Each row below holds a small network's activations on one input, seen along a few directions.
Each table varies a few parts of the input and shows all the possible inputs, shuffled.
Descriptions start from the smaller parts, as in this example, which fits no table here: one of 3 separate values, together with either a single point or one of 11 places along a line or (one of 4 places along a line, together with one of 5 places around a ring).
Shared parts are said once, and a part with two or three values counts as separate values.

Other details of the inputs shift rows strongly along two fixed directions, in all tables alike. That doesn't count.

Table:
r1: [ -7   6  -8  -5  37  -6  20  -4   9  -4  17   4 -16  -9]
r2: [-10  -2   5   9 -12   9 -16  -5   6  -4  -3 -11  22  -6]
r3: [ -4  -1   2  10 -12  11 -16  -4   9  -7  -5  -6  22  -6]
r4: [ 10  -1  -1   1 -23 -10  19  16 -21  19  -7   7 -14   8]
r5: [-10   7 -10   3 -19   4 -12  -9  11  -7  -4  13  12  -8]
r6: [ -5   4  -8  -7  37   1  16  -3   0   2  22   5  -7 -11]
r7: [ 12  -7  -1  -8 -16 -11  11   8 -15  20 -12  -9 -26  15]
r8: [-12  -1  11  10  -7   6 -19 -11   9  -7  -5  -4  12   3]
r9: [ -3   3 -15  -8  32   4  20   3  -3   5  24  -2   3 -20]
r10: [  9   1  -1 -12  41   7  11   8  -2 -11  16   0   5 -16]
r11: [ -5   2   4   6 -12   6 -18  -5   8 -15  -7   5  17  -4]
r12: [  8  -3   1  -8  44   7   9   4   2  -8  16  -1   0 -10]
r13: [-11   5 -12  10 -20   5  -8  -8  10  -3  -1   8  15  -9]
r14: [ 21 -11  11  -1 -11  -6   7  16 -20   7 -14   3 -16  17]
r15: [  3   0   2 -12  41   5  10   6  -5  -8  18  -6   4 -15]
r16: [  0   3   3  -8  40   3  12   5  -6 -10  18  -3   3 -13]
r17: [-11  -4   9   6  -6   4 -20 -13  15  -8  -8 -16   7   4]
r18: [-14   0  10  10  -6   2 -17 -15  14 -10  -8 -13   6   5]
r19: [ 20  -2  -6 -12 -19  -5  12  16 -21  16 -11   6 -14   7]
r20: [-14   1  -5   3 -14   7 -17 -14  13   3  -1   2   8  -2]
r21: [ -8   4 -12   7 -19   9 -11  -8  11   1  -2   3  18  -9]
r22: [ 19  -6  -4  -8 -15  -4  11  13 -17  20 -10   6 -19  12]
r23: [ -2   5 -13 -16  34   3  16   2  -2   1  22   3  -1 -19]
r24: [-10   2  -9   4 -13   4 -14 -16  20  -2  -8  -2   3   0]
r25: [-17   7  -7  10 -19   5  -9 -11   7   2   1   0  16  -8]
r26: [ 11   5   1 -13  47 -13   1  -1   5 -12  27  -2   0   6]
r27: [-16  10  -3   5 -18   2 -10  -9  11  -5  -3  13  10  -6]
r28: [ 15  -7  11   2 -16  -6  12  19 -28  13 -10 -10  -7  11]
r29: [-18   5  -5   7 -13   0 -13 -18  16  -1  -5  -5   1   2]
r30: [-11   5  10   8 -12   4 -15  -5   9 -13  -6   5  15  -2]
r31: [-11   3  -8   7 -15   5 -14 -13  15  -3  -3  12   7  -2]
r32: [ 15  -8  17   1 -12  -9   9  16 -19   9 -13   3 -18  18]
r33: [ -8  -2   5  10  -7   2 -17 -12  17 -15 -11  -5   6   4]
r34: [ 22   2  -4 -13 -11 -21   3   8 -13  13   3   4 -18  29]
r35: [ 13  -8  17   1 -11 -13  11  13 -14   7 -18  -6 -24  21]
r36: [ 15  -6  13   4 -17  -8  14  21 -23  10 -11  -1  -9  11]
r37: [ 11  -3   3  -2 -18 -10  14  12 -16  18  -9  11 -23  15]
r38: [ 21  -9   7   2 -16  -6  13  21 -25   8 -12  -1  -7  10]
r39: [ -5  -3   6   7  -6   6 -19 -12  18 -11 -11 -10   8   3]
r40: [ -4   8 -11 -11  34   1  18   1  -4  -1  22   5  -2 -17]
r41: [ -9  -4   9   6  -7   9 -22 -10  10  -5  -5  -7  13   1]
r42: [ -1   3 -15  -7  38  -3  19  -4   8  -6  16   4 -13 -11]
Each input here is: one of 2 separate values, together with either a single point or (one of 4 places along a line, together with one of 5 places around a ring).
- Changing only the choice among 2 separate values turns r3 into r21. The same change can be made to r30. Which row results? => r27
- Which other rows does r15 become when the place on the line of 4 takes its other values? List them by row number. => r2, r17, r41
- Which other rows does r1 become when the choice among 2 separate values takes its other values? List them by row number. => r35

Table:
r43: [ -9  -1   5   1  -3   1 -14 -11   7   0  -2  -6   1   5]
r44: [-33  12  -7   8  20  22 -36 -30  38 -30  20   2  46 -28]
r45: [ 20  -2   3 -19  20  -9  16  16 -19  12   9  -3 -16   8]
r46: [-39  13  -1  17  24  10 -32 -38  48 -33  18   2  30 -15]
r47: [ 12  -7  10 -10  22  -4  25  17 -23   9   2  -9 -20   1]
r48: [-35   7  -6  12  25  18 -33 -38  52 -33  11   3  26 -20]
r49: [ 15   3 -25 -19  31  -5  46  17 -18  17  17  20 -28 -16]
r50: [ -6   4   7  -1  52  -2  20   2   2 -15  22  -2  -4 -14]
r51: [ 14 -10  12  -1  -8  -4  12  14 -14   5 -19  -3 -21  10]
r52: [-14  -4  10  17 -46   4 -27 -12  10  -1 -27 -16  12  10]
r53: [ -5   0   2   8 -46   0 -34 -13  14   2 -19 -10  14  16]
r54: [ 13  -2  14   5 -51 -16 -14   8 -12  10 -24   1  -7  33]
r55: [  5   1  -3  -9  27   1   1  -2  11 -10   9   4  -1  -4]
r56: [ -6  -3  -1   4  -3   0 -12 -12  11  -1  -3 -12   0   6]
r57: [-15  13 -18   6 -20  -2   4  -7   6   6   5  19   3  -7]
r58: [ 20  -9   9   3 -53  -3 -14  11 -15   7 -33   4  -3  21]
r59: [ 21  -7   1  -6 -13  -5   6  16 -21  11  -7  -7  -5  10]
r60: [ 18  -6   5 -15  44  -1  35  24 -27   9  18  -4 -15  -8]
r61: [ 15  -4  14   7 -54 -10 -13  12 -19   7 -26   3   0  26]
r62: [  5   3 -16  -9 -26  -6  19  10 -21  28  -2  13 -15   0]
r63: [ 19  -8   3  -7  20  -3  26  20 -22  11   5 -11 -12   0]
r64: [ -8  10 -32 -11  34   2  28  -2   4   7  30   9  -3 -27]
r65: [ -1   4   4   0  50   1  20   6   0 -13  25   2   4 -16]
r66: [ -6  -5  11  18 -47   9 -28  -6  11  -5 -29   1  15   7]
- Changing only one part turns r47 into r52. The same change can be made to r60. Which row results? => r63
- Describe the family of inputs behind these rows. => one of 4 separate values, together with either a single point or one of 5 places around a ring
- Which other rows does r43 become when the choice among 4 separate values takes its other values? List them by row number. => r46, r48, r56
- Which other rows does r65 become when the place on the ring of 5 takes its other values? List them by row number. => r46, r50, r54, r61
- Which other rows agree with r51 in the choice among 4 separate values? List them by row number. => r48, r49, r55, r58, r66

Table:
r67: [ -8   2  -5   4   5  10 -14  -9  14 -15   6   2  21 -12]
r68: [  6  -2  -3  -6  37   3  26  12  -9  -2  14   0  -8 -15]
r69: [-10  -3   8  14 -49   4 -22  -5   1   7 -23  -5  10   8]
r70: [  5   1   2  -6  41  -6  23   7  -7  -5  19   1 -11  -6]
r71: [ 10  -4  -6  -4 -18  -8  13   7 -18  20  -8   7 -24  14]
r72: [-15   4  -2   5   4  12 -11 -11  13  -6   7  -5  19 -13]
r73: [ 13 -10   9  -3 -10  -9   9  11 -14  12 -15  -8 -23  17]
r74: [-11   3  -3   3   5   9 -16 -10  13  -9   9  -2  22 -10]
r75: [ 21  -9   7  -8 -10 -11   3  12 -15  10 -11  -6 -17  20]
r76: [-10   7 -12   7 -56  -4 -17  -9  10  10 -15   9   5  11]
r77: [ 10   1  -9 -10 -22 -10  14  10 -21  19  -9   3 -18   6]
r78: [ 15  -8  11  -5 -11 -12   7  11 -15   9 -13  -2 -22  19]
r79: [-13   2   0   4  10   7 -14 -16  21 -11   3  -7   9  -5]
r80: [ 17  -7   4  -3 -16  -2  13  17 -22  12 -13  -4 -11   7]
r81: [-10   6  -1   5   6  10 -13  -9  15 -16   5   6  19 -12]
r82: [-18   5   2   6   5   8 -11 -11  13 -10   8   2  17 -12]
r83: [-10   4  -2   6   8   3 -16 -13  17 -14   8  -2  17  -4]
r84: [  7   0  -1  -8  38   0  24  11  -9  -6  16   5  -7 -13]
r85: [-13   6   0   3   6   9 -15 -10  14 -10   8   3  20 -10]
r86: [-14   5  -1   8   7   6 -10 -14  17 -11   6  -6  14  -7]
r87: [  4  -1  -1  -5  41  -4  24   8  -6  -1  16  -4 -12  -8]
r88: [10  3  1 -9 42 -5 19  9 -6 -4 19  2 -8 -4]
r89: [ 16  -3  -7  -4 -21  -7  15  13 -16  20  -9  13 -17   8]
r90: [ -2  -1  11   8 -43  -2 -30  -9  10  -1 -25  -1   4  21]
- Describe the family of inputs behind these rows. => either one of 4 separate values or (one of 4 places along a line, together with one of 5 places around a ring)
- Start at r75 and move only the place on the ring of 5, one step at a time. The first step leads to r79. Which rows follow, in order? => r73, r78, r90
- List by row number the other inputs of the same sort as r76. => r71, r77, r89
